These are the activations of a small neural network, seen along a few directions. Each row is one input.
In each table, some parts of the input vary, and every possible input appears once, in random order.
A made-up example of a description, with smaller parts first: values(2) and (point or ring(11) or (line(4) and ring(8))).
Shared parts are said once, and a part with two or three values counts as separate values.

Other details of the inputs vary at random and push rows far along two fixed directions, the same in every table; ignore that.

Rows:
row 1: [-18 -39 -11 -43   8  26  21  15 -19  -5  -3  14  -1  -8   8  62]
row 2: [ -2  17  11  -1   3  -3   2 -12   3  17  -5  -5 -19  -3   4   7]
row 3: [-16 -29   2 -45   8  23  15   9  -5  10  10   3  -9 -11   7  56]
row 4: [ -8  -8  26 -42  30  47  15  29   1 -14  26  10 -15 -16  14  73]
row 5: [  0  23  23  -9   5   0   2  -8   9  32   2 -11 -29  -7   5  13]
row 6: [-16 -12  19 -57  14  27  16   8  -1  19  15  -7 -27 -18   7  69]
row 7: [-13 -82 -82  22 -21  -6   9  14 -49 -57 -44  49  64  21   3 -17]
row 8: [  29   51   -2   50  -27  -56  -33  -42   21   26  -12  -21    6   24
  -15 -107]
row 9: [  8 107  76  -8   8 -21 -23 -45  48  70  18 -71 -78 -14 -12 -17]
row 10: [-23   9  38 -49  21  32  27   5   5  33  19 -11 -49 -23  17  81]
row 11: [ 11 -49 -40  21  -6  10   9  43 -20 -52 -10  34  55  16  -4  -8]
row 12: [ -1  11  28 -42  11  17  12   4  12  33  14  -6 -36 -12   7  41]
row 13: [  0  13  49 -37  22  39  16  30  20   7  35 -12 -28 -21   1  70]
row 14: [-18  -2  33 -42  16  25  22   7   7  32  18  -6 -41 -23  15  70]
row 15: [ 19  53  54  -9  22  14  -6   5  27  20  26 -27 -34  -9  -1  15]
row 16: [ 17  -5  -6  18  -1   7   3  22  -2 -25   5   8  27   8  -8 -17]
row 17: [ -8  -9  23 -39  27  42  19  22   4 -13  32   5 -13 -16  12  66]
row 18: [ 21  27 -12  31 -18 -37 -29 -26   9  16 -19 -12  13  22 -14 -74]
row 19: [-31 -44 -14 -12  24  19  25  12 -26 -18  -4  11 -21 -34  10  71]
row 20: [ 21  48  21  34  -1 -19 -28 -20  21  -7  10 -18   6  10 -13 -63]
row 21: [ 14  78  59  -1  -2 -22 -22 -33  39  63  22 -46 -57  -7  -3 -24]
row 22: [-25 -62 -37 -18  -5  16  18  14 -32 -29 -14  26  19  -1  12  44]
row 23: [-13 -56 -29 -35   1  22  17  21 -28 -16 -10  26  18  -1   8  50]
row 24: [  0   8  36 -36  25  37  22  31  13   0  32  -4 -17 -14   6  61]
row 25: [  1  18  46 -38  29  42  18  32  16   6  31  -5 -26 -15   6  67]
row 26: [-15   5   1  18  14 -11   0 -11  -4  -1  -9  -5 -27 -25  -5  15]
row 27: [  2   6   0 -14  -1  -2  -2 -10   7  20   1  -9  -6   2  -2   1]
row 28: [  0 -69 -51  20  -9  14  10  34 -26 -65  -9  37  64  12   0  -4]
row 29: [-10 -10  -1 -20  -1   5   5  -6  -6   5  -3  -7  -5  -4  -2  19]
row 30: [  26   42  -16   50  -31  -60  -37  -42    7   13  -22  -21   18   26
  -20 -109]
row 31: [ -7  44  12  49   1 -47 -23 -36  13  11  -7 -24 -34 -17 -23 -49]
row 32: [ -2 -50 -44  23  -7   8  -2  27 -21 -58  -8  42  57  18   4 -16]
row 33: [-16 -40 -39  -5  -8   5  10   4 -28 -19 -18  17  25   7   1   7]
row 34: [ 0  1  6  2 -6 -7  0 -8  5 17 -1 -3 -8 -2  5 -4]
row 35: [ 18 -25 -45  54 -23 -22 -15  14  -9 -55 -18  23  66  28 -13 -74]
row 36: [-14 -21  10 -28  18  41  13  26   1 -22  22  14   3 -11  10  54]
row 37: [-10 -81 -80  41 -31 -18   5   4 -42 -57 -43  44  69  25   3 -42]
row 38: [ 21  86  20  41 -18 -51 -36 -48  28  36 -17 -41 -20  13 -23 -92]
row 39: [ -5  13  17 -30   8   8   8  -9   3  23   5 -18 -24  -9   1  27]
row 40: [  0 -40 -33   8 -18 -10  -1   0 -12 -13 -14  18  29  14  -1 -25]
row 41: [ 11 -47 -71  52 -35 -37 -13  -6 -27 -33 -33  33  64  33  -1 -84]
row 42: [ 15  25   3  19 -13 -25 -17 -17   8  21  -5  -5  -4  10  -3 -49]
row 43: [ 13   6 -18  40  -5 -11 -17  -2   5 -30  -2  10  41  17  -6 -60]
row 44: [ -7 -54 -27  -9   9  31  19  39 -19 -45   9  32  38   2   6  37]
row 45: [ 17  56  21  28 -11 -33 -21 -31  21  38  -2 -26 -20   6  -3 -57]
row 46: [ 14  50  22  20  -8 -27 -19 -24  18  34  -3 -16 -20   2  -1 -44]
row 47: [ -3 -12 -17  10 -10  -9   2  -4  -8   3  -9   8   8   5   6 -12]
row 48: [  2  49  18  15  -4 -25 -14 -30  14  29  -6 -28 -21   3  -5 -31]
Each input here is: values(3) and (point or ring(5) or ring(10)).
- The inputs of row 35 and row 24 match in every part but the values(3) part. If row 31 is changed in the same way as row 35 into row 24, which row does it become? => row 19
- The inputs of row 30 and row 6 match in every part but the values(3) part. If row 39 is changed in the same way as row 30 into row 6, which row does it become? => row 29
- Which other rows does row 23 become when the ring(10) part takes its other values? List them by row number. => row 1, row 2, row 5, row 7, row 12, row 18, row 38, row 42, row 46
- Which other rows does row 7 become when the values(3) part takes its other values? List them by row number. => row 22, row 48

Rows:
row 49: [-24 -22  18 -44  22  42  26  22  -7   4  19  17 -32 -24  28  89]
row 50: [ 21  50  30  32  -9 -20 -20 -11  27  21   6 -18 -13   8 -10 -53]
row 51: [-29 -86 -64   2  -7  10  13  14 -40 -58 -19  38  41  -2   4  21]
row 52: [ -9 -66  -9 -47  13  55  32  57 -16 -32  22  33  25  -6   9  79]
row 53: [ -3 -46 -62  49 -20 -36  -5 -13 -26 -38 -30  17  42   9 -10 -51]
row 54: [ 13  41  12  41  -9 -40 -21 -31  16  21  -7 -23 -18   0 -15 -56]
row 55: [  2  26  27 -46  -2   3  -2 -21  13  54  10 -23 -35  -2  11  17]
row 56: [ 14  39  47 -22  15  23  -5   6  28  16  40 -20 -16  -3   3  15]
row 57: [ 10  43  10  40  -6 -36 -27 -33  15  11  -9 -24 -12   2 -13 -60]
row 58: [  5  38  40 -17  17  17   3  12  21  12  16 -10 -23  -8  -6  21]
row 59: [ -1 -72 -72  12 -40 -20   2   1 -35 -14 -36  41  60  28   3 -43]
row 60: [-18 -39 -35  -2   7   1   8   3 -25 -36 -18   9  13  -8  -6  23]
row 61: [  3 -21 -43  40 -12 -19  -7   6 -21 -33 -30  27  37  14  -4 -42]
row 62: [ 14  45  47 -23  20  21  -1  10  26  12  30 -25 -15  -4  -4  23]
row 63: [ 17  13 -10  40 -13 -17 -18  -6   7 -16  -3   5  29  20  -5 -63]
row 64: [  1  35  39  -3  13   1   6  -4  18  38  14 -13 -44 -15   7  20]
row 65: [ 11  46  11  -6 -18 -26 -19 -33  12  41 -16 -29 -12  19  -3 -43]
row 66: [-29 -25  13 -48  30  42  34  21 -14  -4  11   0 -28 -28  12 103]
- What do these inputs look like to the network? => values(3) and (point or line(5))
- The inputs of row 66 and row 54 match in every part but the values(3) part. If row 60 is changed in the same way as row 66 into row 54, which row does it become? => row 53
- Which other rows does row 63 become when the line(5) part takes its other values? List them by row number. => row 49, row 51, row 56, row 57

Rows:
row 67: [  3  31  52 -28  21  30  11  17  24  27  31  -8 -38 -15  12  50]
row 68: [-22 -70 -54   1  -4   7  15  14 -38 -42 -22  36  31  -2   6  22]
row 69: [-34 -75 -49 -13  -4   4  25   6 -40 -21 -24  30   9 -13  10  45]
row 70: [ -9  20  31 -68   8  18   7 -17  11  50  12 -29 -38  -7   3  49]
row 71: [ 15 -21 -47  54 -29 -33 -15  -5 -15 -21 -28  28  45  27  -1 -78]
row 72: [ -6 -22  -5  -1  19  21   5  24  -4 -49  16   4  19 -11 -11  27]
row 73: [ 20  92  45  35   2 -36 -32 -34  38  28   6 -46 -32   2 -21 -64]
row 74: [ 26  11 -26  60 -13 -19 -22   9  -1 -46 -14  10  55  30 -15 -81]
row 75: [-15  25  25 -21  10  -1  12 -16   4  47  -2 -18 -50 -19   9  38]
row 76: [ -6 -28 -16 -41  -6  20   6   6 -12  -8  -1   3  23  11   2  23]
row 77: [ 26 -13 -32  56 -26 -26 -15   5  -2 -27 -11  26  52  30  -1 -82]
row 78: [ 19  34  60 -22  22  34   5  29  33  13  47 -10 -24 -10   6  34]
row 79: [-21 -79 -47  -9 -10  11  28  22 -37 -13 -18  46  19  -4  20  40]
row 80: [ -1 -14   6 -11  19  27   8  29   0 -37  15   6  12  -8  -6  34]
row 81: [  7  58  18  -5 -24 -45 -28 -61  18  67 -17 -48 -32  11 -12 -58]
row 82: [  9 -10  11  -5  12  32   9  41   6 -28  29  17  19   1   7  23]
row 83: [ 15  20  -3  42 -24 -40 -17 -26   8  35 -15  -2  -8  10   2 -63]
row 84: [  5 -11 -44  64 -17 -38 -21 -17 -12 -46 -26   4  44  16 -20 -79]
row 85: [-26  13  24 -24  14  -5   8 -27   4  37   1 -27 -61 -35  -1  50]
row 86: [-12 -22 -14 -13   3  13  12   9 -18  -5 -12  16   3  -2  11  29]
row 87: [-23 -34 -21  -8   8   4  11  -4 -18 -15 -10   6  -5 -15   0  31]
row 88: [ 35  83  41   1  -6 -22 -37 -29  41  26  17 -53  -2  20 -25 -67]
row 89: [ -5 -30   3 -23   4  23  20  20  -6   8  12  24  -8  -7  20  43]
row 90: [  0  41  42 -19  19  20   7   6  16  20  14 -17 -32  -8   5  34]
- The inputs of row 79 and row 67 match in every part but one. If row 83 is changed in the same way as row 79 into row 67, which row does it become? => row 77
- What do these inputs look like to the network? => line(4) and (point or line(5))
- Which other rows agree with row 88 in the line(4) part? List them by row number. => row 72, row 74, row 78, row 80, row 82
- Which other rows does row 72 become when the line(4) part takes its other values? List them by row number. => row 84, row 85, row 87

Rows:
row 91: [ 31 108  59  41  -4 -40 -44 -49  49  34  14 -65 -35   5 -30 -85]
row 92: [ -4 -88 -60 -10 -11  29  21  44 -37 -46  -7  63  60  18  19  24]
row 93: [-29 -71 -31  -7  -7  -1  25   2 -29  12 -10  38 -21 -27  26  50]
row 94: [ 10  20  -7  80   3 -30 -12  12   7 -36   4   8  19  -1 -12 -48]
row 95: [-11  88 102 -24  52  23  12   5  43  29  60 -63 -95 -58 -16  80]
row 96: [ -9 -10  28 -56  21  48  22  27   0  16  26  13 -26 -12  26  81]
row 97: [ 14 108  51  26  -9 -42 -28 -44  35  62 -18 -49 -47   7 -13 -53]
row 98: [ 25  85  37  51  -4 -31 -33 -28  33  33   7 -34 -16  10  -6 -78]
row 99: [ 38 106  59  41  -3 -42 -44 -42  49  35  16 -66 -31   6 -28 -87]
row 100: [-16  -2   8 -32  -9  -9  13 -28   2  46  -5 -17 -32  -5  -3  16]
row 101: [  3   8  32 -24  15  32  13  31  15  16  28   1 -15  -8  11  50]
row 102: [-20 -58 -30 -19   9  32  16  21 -28 -42   3  20  30  -8   5  44]
row 103: [ 30 -29 -43  65 -24 -23 -12   9 -13 -44 -23  29  60  29  -2 -81]
row 104: [ -1 -78 -36 -29   1  41  31  50 -23 -34   2  54  40   7  16  43]
row 105: [ -6 -39 -51  58 -25 -59 -20 -49 -22   4 -30   4   6  -3 -10 -75]
row 106: [ -7 -23  13 -57  12  40  16  26   2  -4  22   6  -2 -10  -2  62]
row 107: [-12 -24 -71  64  -9 -43 -22 -29 -35 -56 -56  10  33   5 -20 -65]
row 108: [  3 -22 -55  48 -29 -31 -19 -19 -13 -52 -25  14  65  30  -9 -83]
row 109: [  1   3  25  -8  13  25  12  19  11   1  19   4 -15  -7  11  36]
row 110: [-17 -48 -23 -38   1  27   9  18 -20 -30   4  19  25   2  10  42]
row 111: [ 10 -27 -70  16 -33 -43  -9 -26 -26 -11 -48   8  56  35 -13 -73]
row 112: [ -8 -26  -1 -68   5  31  32  16 -22  34  -6  10 -15  -6  22  75]
row 113: [ -1  60  80 -55  32  34  10   2  40  56  42 -25 -72 -23  22  76]
row 114: [  -8 -105  -63  -18   -8   28   15   47  -39  -68  -11   49   73   15
   -4   28]
row 115: [ -9  13 -32  23 -19 -32 -15 -28  -8  -2 -37 -19  18  14 -18 -44]
row 116: [ -7   9  40 -68  23  40  11  11  13  16  36 -15 -33 -16   6  73]
row 117: [  6  -1  35 -46  22  45  22  36  14  22  29   8 -20 -14  12  70]
row 118: [ 11  -2 -21  36 -11 -12  -6  -5  -7 -20 -12  19  30  23  11 -53]
row 119: [-36 -41 -28   8  17  10  19  16 -38 -37 -32  35  -3 -18   9  53]
row 120: [ 21   0 -15  33 -15 -24 -22  -1   8 -26  -9  -4  35  19 -22 -67]
row 121: [-19  11  44 -58   1  17  23   1  11  73  16 -16 -65 -20  20  67]
row 122: [ 17  75  22  26  -7 -38 -37 -45  30  20   2 -39  -7  11 -16 -79]
- What do these inputs look like to the network? => values(2) and (point or line(5) or ring(10))
- The inputs of row 114 and row 117 match in every part but the values(2) part. If row 110 is changed in the same way as row 114 into row 117, which row does it become? => row 96
- Which other rows does row 102 become when the values(2) part takes its other values? List them by row number. => row 98
